These are the activations of a small neural network, seen along a few directions. Each row is one input.
In each table, some parts of the input vary, and every possible input appears once, in random order.
Descriptions start from the smaller parts, as in this example, which fits no table here: one of 2 separate values, together with either a single point or one of 9 places along a line or (one of 6 places along a line, together with one of 8 places around a ring).
Shared parts are said once, and a part with two or three values counts as separate values.
(in the rows, 128 means zero)

Other details of the inputs shift rows strongly along three fixed directions, in all tables alike. That doesn't count.

Rows:
row 1: [110 108 128 153 164  58 147 214 228 181 107]
row 2: [121 105 110 135 216 148 140 174 115 111  82]
row 3: [155  90 113 138  84  99  43 155 122 159 174]
row 4: [149 123 131  98 182 172  73 117  73 143 115]
row 5: [133  90 147 142 129  79  93 115  84 156 190]
row 6: [118 156 105 112 150 196 171 135 148  99 101]
row 7: [143 164 105 146  71 115 179 181 237 144 104]
row 8: [146 115 133 104  90  90  38 154 114 182 172]
row 9: [139 169 134 144 159 198 195 105 132 105 106]
row 10: [140 107 126  90 185 126  82 120  55 128 118]
row 11: [139 185 139 172  80 104 181 181 229 130 115]
row 12: [132 168 142 157 112 152 172 121 165 121 126]
row 13: [112 158 109 130 100 161 163 151 165 111 116]
row 14: [ 88 141 122 134  80  91 166 132 156 107 131]
row 15: [142 106 139 147 163 106  97 131  76 106 143]
row 16: [129 127  97 100 124 160 154  72  71  69 124]
row 17: [102 162 123 144 148 198 166 108 143  78  83]
row 18: [132 104 146  83 110 196 146  70  97  72 121]
row 19: [129 103 120 132 193 165  94 161 129 147 119]
row 20: [126 169 133 116 113 142 160 126 160 157 100]
row 21: [116 128 173  65  40 128 119  88 111 120 153]
row 22: [136 103 125 163 214 134 124 132 129 101  62]
row 23: [164 113 133 150 131 119  67 170 112 144 169]
row 24: [129 137 123  95  76  98 144  88  99 105 199]
row 25: [123 123 151 147 175  89 117 155 140 163  80]
row 26: [130 188 128 120 137 188 162 116 124  92  61]
row 27: [100 107 155  85  94 178 147  97 114  87 139]
row 28: [115 118 117 118 127 153 149  49  76  87 127]
row 29: [137  99 145 149 190 123  85 105  62  97 138]
row 30: [155 119 121 177 164 131 107 190 182 140  74]
row 31: [114 146 127  89  40  70 118 106 103 133 166]
row 32: [135  70 121 135 148  81  91 126 113 166 149]
row 33: [137  76 116 113 126  82  78 112 104 152 172]
row 34: [142 157 134 129  74 107 144 138 181 152 179]
row 35: [138 146 108 129 149 190 179 103 150 118  90]
row 36: [ 98 122 110  95  93 106 143 112 119 114 167]
row 37: [158  91 111 117 173 172  70 110  85 133 139]
row 38: [135 100 148 151 175 112 104 115  82 127 146]
row 39: [123 162 139 153 111  68 223 159 226 154 122]
row 40: [125 117 103 103  43  81 127 102 116 122 180]
row 41: [149  93 111 137 179  92 116 174 159 146 104]
row 42: [120 124 115 128 142 141 178  85 120 113 107]
row 43: [147 182 129 145  90 109 189 183 238 144 132]
row 44: [ 82 127 134 144  80  77 157 128 169 142 147]
row 45: [133 124 143 145 168  78 102 177 134 148  78]
row 46: [108  93 129 154 222 138 142 155 123 140  86]
row 47: [142 140 169 110 151 194 195 118 143  74  96]
row 48: [136 155 126 136 124 108 183 144 149 102 126]
row 49: [143 104 116 156 208 136 129 148 119 101  62]
row 50: [123 154 115  76 128 155 152  83  56  87 111]
row 51: [109  88 139 152  94 102  47 143 122 174 182]
row 52: [115 159 129 104 167 143 194 101 123 123  73]
row 53: [145 123 131 113  98 114  47 148  92 159 151]
row 54: [129  95 115 134 126 130  63 177 116 152 157]
row 55: [138 151 130 118 109 169 154  79 100 115 169]
row 56: [127 136 122 140  70 135 109  88 138 110 144]
row 57: [108 161 139 118 122 110 187 111 144 142  92]
row 58: [149  95 133 118 201 129 100 113  65 121 156]
row 59: [129 128 118 129  73 143 129  89 131 142 156]
row 60: [115  95 128 141 157 162  86 130  96 152 143]
row 61: [100  91 141 170 137  51  87 175 167 155 132]
row 62: [140 181 117 105 137 185 162 136 130 110  74]
row 63: [149  99 127 164 179 159  88 138 127 144  99]
row 64: [111 141 132  77  57  69 123  89 114 151 175]
row 65: [ 96 132 115 126  73  78 155 153 164 128 149]
row 66: [103 146 115 121  89 175 129  99 101  87 140]
row 67: [100 146 145 111  50  64 109  82 112 127 155]
row 68: [140 136 147 150 199 163 102 154 127 153  61]
row 69: [ 90 120 112  98 145 164 172  64  72  95 139]
row 70: [ 96 128 118 104  56 143 126  82 110 138 192]
row 71: [131 160 139 138  99 164 131  77 104  84 154]
row 72: [116 181 144 133  69 117 134 120 172 133 108]
row 73: [164 128 131 156 129 110 101 196 159 156 150]
row 74: [137 120 142 126 154 150  78 123  86 166 119]
row 75: [159 108 112 139 128 112  90 177 177 163 131]
row 76: [155 112 130 153 181  90 126 193 141 139 121]
Each input here is: one of 4 separate values, together with either a single point or (one of 2 separate values, together with one of 9 places around a ring).
The inputs of row 60 and row 9 match in every part but the choice among 4 separate values. If row 1 is changed in the same way as row 60 into row 9, which row does it become?
> row 58
Which other rows does row 61 become when the choice among 2 separate values takes its other values? List them by row number.
> row 17
Which other rows does row 4 become when the choice among 2 separate values takes its other values? List them by row number.
> row 64

Rows:
row 77: [153 104 128 139 200 155  81 154 102 142 115]
row 78: [144 101 143 137 207 130  92 147  90 141 106]
row 79: [148  96 123 132 200 157  83 155 104 145 113]
row 80: [124 127 135 129  97  87 117 122 132 146 166]
row 81: [132  80 134 145 161  77  56 166 105 160 136]
row 82: [116 125 132 129  89  78 112 128 126 135 152]
row 83: [140 149 127 118 123 147 134 116 118 110 116]
row 84: [132 132 136 118  83 106 106 133 134 154 158]
row 85: [123 142 132 116 135 127 145 110 112 108 116]
row 86: [137  83 130 152 207 135  95 148 100 124 117]
row 87: [132  91 135 186 176  57 125 237 236 186  95]
row 88: [122 142 139 137 120 156 129 101 123 119 110]
row 89: [138 135 122 138 125 157 140 116 126 101 134]
row 90: [125 124 115 125 125 161 142 119 130 107 133]
row 91: [109 114 123 119  89  81 115 129 130 141 149]
row 92: [130 132 120 132 126 159 140 119 127 104 134]
row 93: [131 141 122 107 124 150 135 119 121 115 115]
row 94: [114 140 138 130 121 158 129 104 124 122 110]
row 95: [143 178 128 163 139 124 200 187 241 144  71]
row 96: [139 141 123 132 125 157 141 117 121 112 131]
row 97: [131 141 135 120 134 132 150 105 112 119 119]
row 98: [112 116 125 122  89  80 114 128 129 139 149]
row 99: [137 149 125 123 129 156 138 116 123 117 131]
row 100: [126 127 125 139 135 136 152 107 120 100 132]
row 101: [160 107 138 139 196 150  81 153  96 143 106]
row 102: [118 130 120 114 139 138 152 107 120 120 127]
row 103: [129 164 132 170 147 104 215 181 234 138  71]
row 104: [123 138 124 127 130 126 145 109 110 104 113]
row 105: [119 117 131 132  94  89 121 125 132 144 167]
row 106: [127 124 130 111  83 108 108 134 136 157 157]
row 107: [126 144 119 120 121 149 134 122 117 108 116]
row 108: [128  91 138 143 193 157  74 142 105 147  94]
row 109: [121 136 113 113 121 151 135 122 120 111 114]
row 110: [126 169 120 152 132 119 196 195 237 138  56]
row 111: [127 131 116 119 126 161 143 120 125 117 130]
row 112: [116 131 123 106 134 130 148 110 116 114 113]
row 113: [134 143 125 129 127 158 141 120 121 112 133]
row 114: [121 124 139 119  93  85 118 124 128 152 156]
row 115: [136 150 133 116 126 154 138 118 118 120 123]
row 116: [120 119 136 114  92  86 120 124 130 154 155]
row 117: [116 144 141 133 122 157 129 104 123 119 112]
row 118: [128 141 130 119 133 126 146 107 112 109 114]
row 119: [132 136 135 120  82  99 101 135 134 141 155]
row 120: [130 132 131 116  82 100 102 135 135 144 154]
row 121: [131 140 127 128 138 134 150 104 117 115 127]
row 122: [123 135 129 130 137 137 153 110 116 110 131]
row 123: [115 123 120 120 136 140 155 110 119 116 129]
row 124: [133 141 126 109 125 156 140 118 120 125 120]
row 125: [129 119 124 126  83 111 110 135 139 147 167]
row 126: [132 139 122 126 126 159 142 119 122 114 132]
row 127: [130  79 146 150 150 108  41 157 120 177 131]
row 128: [123 137 125 121 139 136 150 106 118 117 128]
row 129: [127 133 128 128  79 100 100 138 132 137 154]
row 130: [118 112 128 128  93  90 122 125 133 145 165]
row 131: [119 114 133 141  94  89 119 125 135 130 170]
row 132: [127 113 123 132  83 112 109 134 144 137 170]
row 133: [133 132 126 131  78  99 101 135 132 137 152]
row 134: [117 119 120 129 135 139 153 109 123 104 131]
row 135: [133 140 118 116 128 159 139 116 125 121 128]
row 136: [118 131 128 107 135 136 152 109 115 124 118]
row 137: [119 133 125 109 134 129 147 109 115 113 113]
row 138: [122 132 122 117 138 137 152 106 119 119 127]
row 139: [127 138 120 105 124 151 136 119 122 116 115]
row 140: [151  94 130 155 198 156  82 157 105 123 120]
row 141: [121 138 129 113 134 128 146 109 113 111 115]
The inputs of row 102 and row 128 match in every part but one. If row 109 is changed in the same way as row 102 into row 128, which row does it become?
> row 107
What do these inputs look like to the network?
> one of 5 places along a line, together with either a single point or (one of 2 separate values, together with one of 6 places along a line)
Which other rows does row 84 become when the choice among 2 separate values takes its other values? List them by row number.
> row 114
Which other rows does row 77 become when the choice among 2 separate values takes its other values? List them by row number.
> row 128
List by row number the other rows that have the place on the line of 5 in common with row 113.
> row 78, row 80, row 82, row 85, row 99, row 115, row 117, row 119, row 122, row 129, row 131, row 140
